Each row below holds a small network's activations on one input, seen along a few directions.
In each table, some parts of the input vary, and every possible input appears once, in random order.
Descriptions start from the smaller parts, as in this example, which fits no table here: values(3) and (point or ring(9) or (line(4) and ring(5))).
Shared parts are said once, and a part with two or three values counts as separate values.

Table:
R1: [  0  26   8  19  -9  -7 -28  15 -10   7  18   5]
R2: [ 8 18 13 13 22 -1  0  8  0 14  6 28]
R3: [-11 -16  -6   1  19  24   2  -7 -11 -16   0  39]
R4: [ -7 -13 -14   0  11  22   3 -10 -18 -12  -2  42]
R5: [  7  -8  16  24 -14 -17 -11  30 -14 -26  34  -9]
R6: [ 22  11  -7 -56 -13  33  39 -27  19 -12 -10 -57]
R7: [12 20  3 12 16 -1 -1  8 -7 19  4 30]
R8: [ -3 -14 -26 -45  25 -40  -8 -47  19  -9 -46 -43]
R9: [-36 -42 -14 -10 -33  12  44 -14  45  54 -55 -33]
R10: [ -3  24  18  21  -4  -7 -27  15  -2   2  20   4]
R11: [ 12  -7   8  23 -20 -17 -12  29 -22 -21  30  -7]
What do these inputs look like to the network? -> values(3) or (values(2) and line(4))

Table:
R12: [-17 -18  -8  -7   1  26  17 -12   7   0 -12  15]
R13: [  8   7  -2 -17 -21   7   4  -5   0 -12   5 -32]
R14: [  2   9  10  -5 -15  13  19   3  16  14   1 -22]
R15: [ -1   3  -6  -9 -14 -17 -13  -4   5  -2  -5 -36]
R16: [ 21   1  -2 -26   5  -3   5 -13  -3 -33   6 -28]
R17: [-12 -24  -7   7 -11  -9  11   2  10  23 -20  -6]
R18: [  3   7 -13 -18  21  23  14 -21   2   7 -14  27]
R19: [ -6   4 -12 -11  28  -2  -2 -22   3  16 -28  23]
R20: [ 16  24  26  47   6  10 -31  49 -44 -22  61  51]
R21: [  7  25  23  58   6 -26 -46  40 -34 -15  52  54]
R22: [ -4   5   7   2  -9 -10   2   4  22  23 -10 -25]
R23: [ -5 -19  -6   0 -18  14  29   4   6  12  -9  -3]
R24: [ 11  -1  -5 -20  13 -28 -10 -12   0 -23  -3 -31]
R25: [-24 -22  -8   0   7   2   0 -13  10  11 -24  12]
What do these inputs look like to the network? -> values(2) and (point or line(6))
The inputs of R20 and R21 match in every part but the values(2) part. If R14 is changed in the same way as R20 into R21, which row does it become? -> R22

Table:
R26: [-15   7  26  28   9   4 -20  14  -5  17   2  27]
R27: [ -2   1 -21 -24  -5 -12  -6 -11  12  19 -26 -43]
R28: [ -3 -25 -20 -18 -10 -15   3  -8   0  10 -30 -37]
R29: [ 17  29  10   4   0  -6 -34  19 -20 -40  47 -14]
R30: [ -3  -4   9 -18 -31  20  34 -12  27  14 -16 -40]
R31: [-20   6  14  28  14   5 -24  22   1  19   9  25]
R32: [-10 -31  -2 -12 -31  18  39   0  21   6 -13 -36]
R33: [-20 -21  15  35   8   2 -15  25 -11   8   4  31]
R34: [-15  10 -16  10  -3  21  -7  -3  -4  10   5  40]
R35: [ 23  30  21   4  -6  -7 -30  10 -27 -41  39 -12]
R36: [ -8  -5  -3 -18 -25  21  30  -3  33  16  -9 -42]
R37: [ 16  23   9  30   0 -22  -9  31  -5   8  32  15]
R38: [ 11   7 -11 -24  35  21  14 -11   3   3  -8  12]
R39: [  4   2 -10 -24 -10 -13  -2 -19   6  18 -33 -41]
R40: [-11  -4 -14 -22  14 -18   2 -29  29  -5 -18 -16]
R41: [ 17   2  11  10  -6  -9 -26  21 -32 -49  42  -8]
R42: [ 16   8   0 -24  29  20  18 -19  -4   2 -16  15]
R43: [-16 -16 -16  16  -9  19   2   0 -16   0   0  46]
R44: [ 16  -4  10  36  -6 -24   0  34 -17  -1  27  22]
R45: [ 22  24  20  30  -6 -23  -4  23 -11   6  24  18]
R46: [-12 -29 -13 -16   9 -20  10 -26  17 -15 -23 -10]
R47: [ 10 -18 -11 -17  29  18  23  -8  -9  -7 -13  19]
R48: [ -5  -3  -3 -22   9 -19   6 -38  22  -7 -26 -14]
R49: [-10  11  -5   9  -8  20  -3 -11 -11   8  -3  43]
What do these inputs look like to the network? -> values(3) and line(8)
The inputs of R48 and R26 match in every part but the line(8) part. If R40 is changed in the same way as R48 into R26, which row does it become? -> R31
Change only the line(8) part in R32. List by row number the other rows that result. -> R28, R33, R41, R43, R44, R46, R47
Change only the values(3) part in R35. List by row number the other rows that result. -> R29, R41

Table:
R50: [  9  11   5 -10 -22  12  11   6   0   1   5 -27]
R51: [  2  -9  -6 -11  19  25  10 -13  -7 -14  -6  23]
R52: [  7  -7  -9  -9  18 -18 -14 -10  -9 -11 -10   2]
R53: [-10  -2   3  -4  -6  31  17  -5   8  19 -12  10]
R54: [ 20  23  24  33  14  -8 -12  41 -12   6  38  21]
R55: [-17  -2  -3   2   0   2   7  -4   9  28 -20   5]
R56: [  5   8  -9  -8   9 -15 -11 -13   6   8 -12  -3]
R57: [ 20   3  -4 -19   4   4   5  -5 -16 -30  13 -15]
R58: [  3  13   2 -12   4 -12 -11 -13  11  -9   0 -19]
R59: [ -4   0  -1   2  -7 -11  -6  -2   7  22 -17 -14]
R60: [ -6   6  10  -3 -11  -7  -6  -1  12   5  -5 -30]
R61: [-18 -23  -8   7  -6  -4  16   1  11  19 -16   4]
R62: [ -1   6  -6 -11  10  27  11 -16   7   5  -7  20]
R63: [ 18  19  -3 -18  -6   7   6  -7  -1 -13  11 -18]
R64: [-13  11   8  41 -12   4 -46  31 -31 -17  41  36]
R65: [  5  -2   2 -14  14 -15 -13 -10  -5 -26   3 -15]
R66: [ -8   7 -11  -7  16  -2   1 -14   8  12 -15  16]
R67: [-11 -23  -3   1 -12  25  26   0  10  11  -8   9]
R68: [ -5  -8 -12  -8  25  -5  -1 -11  -7  -7 -13  20]
R69: [ -5 -21  -6   8 -13 -17   3   3  10  13 -14 -15]
R70: [ -7 -15   4   3 -16 -14   3   4  14  -4  -2 -30]
R71: [  8 -10  -1  -5 -26   5  20  11   3  -8   9 -28]
R72: [ 12  16  24  44   2 -11 -17  29 -30 -10  37  50]
What do these inputs look like to the network? -> values(3) or (line(4) and line(5))
What sort of input is R58? -> line(4) and line(5)
